[[127 128 129 128 129 127 127 128]
 [139 134 131 134 154 127 138 134]
 [114  99 118 124 127 129 132 144]
 [140 132 128 149 109 118 141 150]
 [150 129 131 108 119 138 143 142]
 [126 141 126 116 145 114 143 137]
 [132 114 129 134 123 132 123 127]
 [116 140 135 140 139 139 138 134]
 [137 117 127 123 115 122 121 121]] ==> 121

[[126 132 129 121 139 126 142 145 150 130 119 113 139]
 [125 118 143 120 128 132 125 120 117 131 143 147 109]
 [118 124 115 144 106 132 119 114 116 125 131 128 135]
 [113 123 126 131 133 119 118 136 143 149 141 122 140]
 [143 147 110 125 138 113 120 128 132 124 120 117 124]
 [118 132 113 148 111 124 117 113 121 128 133 124 136]
 [131 143 109 147 131 118 113 120 128 132 125 120 139]
 [113 118 130 132 129 121 117 126 142 145 149 129 138]
 [150 129 137 113 138 126 132 127 121 117 126 142 111]
 [132 124 136 117 124 143 147 146 124 118 113 120 128]
 [121 118 134 140 113 150 133 119 114 116 125 131 127]
 [128 121 139 125 114 144 150 131 119 113 117 126 124]] ==> 126

[[128 122 120 121 107 121 136 138 136 115 123 129 108 132 130 123]
 [133 121 125 130 125 141 130 127 118 128 140 147 144 134 143 122]
 [122 141 122 125 139 119 133 146 136 127 113 112 119 129 114 137]
 [134 128 136 114 127 142 132 135 122 126 119 119 125 134 120 115]
 [121 127 135 121 147 128 124 135 146 112 116 115 115 126 129 135]
 [130 130 126 131 139 140 131 118 131 111 125 135 136 126 128 139]
 [113 132 120 123 139 121 132 129 118 117 122 147 117 143 131 124]] ==> 131

[[136 134 137 150 150 125 137 137 135 117 139 133 147 106 147]
 [124 140 148 148 138 132 124 145 144 124 148 128 148 150 150]
 [113 139 105 105 104 138 115 145 128 123 152 114 122 108 107]
 [120 125 107 106 105 139 120 120 132 132 150 132 133 110 105]
 [134 130 118 151 147 127 131 112 148 136 143 127 150 106 106]
 [121 127 137 151 139 137 119 116 148 136 148 143 151 105 147]
 [122 131 149 151 150 134 123 144 150 130 147 132 150 106 151]
 [128 117 107 108 107 128 128 111 105 130 108 128 107 106 107]] ==> 106

[[117 124 124 119 107 128 136 126 122 138 133 142 125 147 130]
 [114 131 116 147 145 132 122 128 121 120 132 130 143 121 124]
 [124 131 111 140 143 148 121 132 117 131 136 134 136 134 122]
 [125 128 137 115 121 102 128 112 134 128 119 132 117 125 132]
 [117 134 125 133 134 135 130 140 120 128 134 113 129 108 110]
 [111 115 119 137 118 139 140 131 118 125 139 132 140 127 120]
 [142 116 147 129 130 128 120 118 140 128 120 123 142 135 140]
 [138 114 145 122 125 123 122 115 138 126 124 132 141 132 146]
 [121 138 117 132 136 141 110 137 129 112 120 121 139 128 138]
 [139 123 142 111 114 128 126 123 130 142 124 121 117 144 128]
 [116 121 111 133 129 123 132 115 122 122 134 153 132 133 134]] ==> 133

[[136 133 144 117 130 150 130 140 141 150 147]
 [121 125 104 119 123 137 129 136 115 151 113]
 [120 133 107 140 128 141 135 130 108 151 149]
 [132 127 106 139 149 136 117 126 110 106 138]
 [124 139 138 136 133 148 126 123 109 147 151]
 [139 141 148 132 138 148 127 125 109 150 149]
 [109 121 109 137 112 110 120 128 117 105 118]] ==> 105

[[135 114 126 137 118 115]
 [149 112 145 126 138 114]
 [139 116 134 125 123 115]
 [128 128 128 128 117 122]
 [115 138 121 118 133 139]
 [115 139 114 129 128 140]
 [137 118 137 124 139 125]] ==> 139

[[109 112 135 145 143 133 124 134]
 [112 115 134 145 142 136 142 122]
 [119 116 117 139 126 126 114 143]
 [110 107 110 149 109 148 146 110]
 [122 119 114 144 121 128 135 125]
 [110 125 124 146 119 140 145 112]
 [108 108 108 108 108 107 107 148]
 [122 118 114 129 130 129 120 135]
 [126 133 137 122 143 127 134 120]
 [112 112 112 113 142 110 110 146]
 [108 145 146 107 145 107 108 149]
 [108 110 138 119 148 109 117 144]] ==> 117

[[157 149 106 157 142 150 138 143 119 136 138 150 137 143]
 [155 149 149 156 145 130 155 128 136 157 142 144 120 157]
 [103 121 151 120 119 134 117 111 121 143 133 115 112 140]
 [107 129  99 141 150 120 115 145 155 109 138 119 105 135]
 [146 127 112 135 138 143 112 133 153 103 123 139 156 128]] ==> 156
---
[[149 150 149 150]
 [150 149 149 149]
 [106 108 106 108]]: 106

[[108 115 120 121 107]
 [100 116 123 111 109]
 [121 126 125 127 120]]: 121

[[111 120 126 104 118]
 [121 126 133 112 127]
 [144 132 123 149 133]]: 144

[[ 99 106 107 103 158]
 [106 117 122 138 120]
 [143 133 140 116 117]]: 143

[[129 117 127 125 123]
 [135 145 127 122 146]
 [105 132 126 128 114]]: 105

[[146 113 123 126]
 [135  99 118 127]
 [124 124 121 128]]: 124

[[151 126 126 126 139 142 143]
 [128 125 127 126 133 129 128]
 [137 135 124 128 128 123 135]]: 137

[[106 138 119 122 140 124 146]
 [132 119 127 134 122 121 113]
 [131 106 124 140 119 143 100]]: 131
---
array([[110,  99, 101, 123, 113, 109],
       [117, 118, 109, 126, 112, 111],
       [115, 116, 113, 130, 112, 105]]) ==> 109

array([[136, 137, 136, 116, 140],
       [145, 104, 111, 109, 107],
       [145, 118, 117, 107, 125]]) ==> 140

array([[124, 131, 132, 122, 137, 125, 121],
       [123, 120, 106, 133, 131, 133, 129],
       [137, 133, 142, 134, 112, 130, 122]]) ==> 121

array([[127, 123, 138, 123, 158],
       [141, 133, 117, 127, 155],
       [130, 124, 105, 107, 134]]) ==> 158

array([[105, 146, 116, 137],
       [132, 117, 133, 112],
       [132, 136, 127, 110]]) ==> 137

array([[131, 127, 133, 127, 124, 130],
       [119, 119, 111, 112, 149, 134],
       [137, 129, 142, 131, 113, 133]]) ==> 130

array([[151, 145, 120, 146, 110, 130, 120],
       [140, 118, 137, 136, 107, 126, 116],
       [136, 118, 138, 136, 112, 127, 119]]) ==> 120

array([[119, 128, 132, 116, 134, 131],
       [127, 124, 124, 116, 156, 126],
       [134, 131, 132, 136, 126, 121]]) ==> 131
---
[[132 116 117 116 129 110 136 129 139 130 135 131 116 143]
 [132 114 117 115 131 108 137 130 141 130 134 131 115 145]
 [125 130 111 116 111 124 124 119 125 134 152 141 124 135]
 [121 136 114 130 131 133 109 119 105 139 122 133 138 131]
 [133 116 124 120 133 113 138 132 141 128 129 127 118 140]
 [129 134 141 130 112 138 136 130 137 119 144 129 126 115]
 [128 120 117 127 146 117 122 128 122 136 110 125 128 141]
 [129 128 136 135 138 131 128 132 127 126 113 121 132 124]] value 124

[[126 130 128 138 113 115 139 124 136 130 139]
 [116 130 128 117 137 120 129 139 117 129 121]
 [128 117 128 138 133 130 121 138 130 139 128]
 [127 126 128 110 123 135 129 132 132 111 145]
 [145 118 128 126 135 131 135 120 139 108 113]
 [111 132 128 138 126 120 130 139 136 120 119]
 [139 124 128 112 111 124 118 139 141 132 114]
 [102 140 128 142 133 129 122 125 138 122 130]
 [134 133 128 136 119 128 120 142 112 100 119]
 [123 147 128 114 132 138 127 140 136 130 133]] value 133

[[149 108 134 115 125 120 142 119 124 106 140]
 [150 130 111 146 126 114 119 147 138 131 130]
 [138 128 137 122 110 108 150 149 130 129 143]
 [108 128 140 125 121 144 119 115 110 110 129]
 [119 110 142 142 117 126 125 116 107 145 140]
 [130 108 111 134 127 109 134 116 128 145 124]
 [113 137 140 117 123 131 111 118 137 130 133]
 [131 129 143 136 140 111 126 134 122 120 132]
 [146 119 141 110 124 134 142 114 145 114 107]
 [123 112 137 114 131 106 135 107 107 141 129]
 [121 115 119 125 139 117 111 108 146 131 128]] value 128

[[131 148 112 122 146 147 117 111 135 144 134 132 118]
 [134 129 121 133 134 124 123 135 141 114 152 132 126]
 [111 133 135 130 115 122 129 122 109 129 105 110 129]
 [134 109 147 133 109 106 140 150 135 119 140 133 141]
 [118 134 138 130 132 134 112 142 127 110 140 116 138]
 [108 136 136 123 129 137 133 115 107 129 109 108 124]
 [142 134 143 112 128 131 140 136 144 152 122 145 117]
 [148 133 137 120 111 117 121 151 147 144 149 148 131]] value 131

[[135 135 122 118 150 122 109 144 124]
 [126 139 118 133 105 119 145 111 152]
 [116 130 129 141 121 129 133 123 135]
 [140 147 107 114 133 107 121 132 142]
 [121 128 128 139 104 129 148 110 143]
 [121 109 146 136 117 144 139 120 116]
 [133 137 120 119 139 121 116 134 134]
 [131 128 127 129 126 129 130 129 128]
 [113 123 137 141 131 136 126 125 130]] value 130
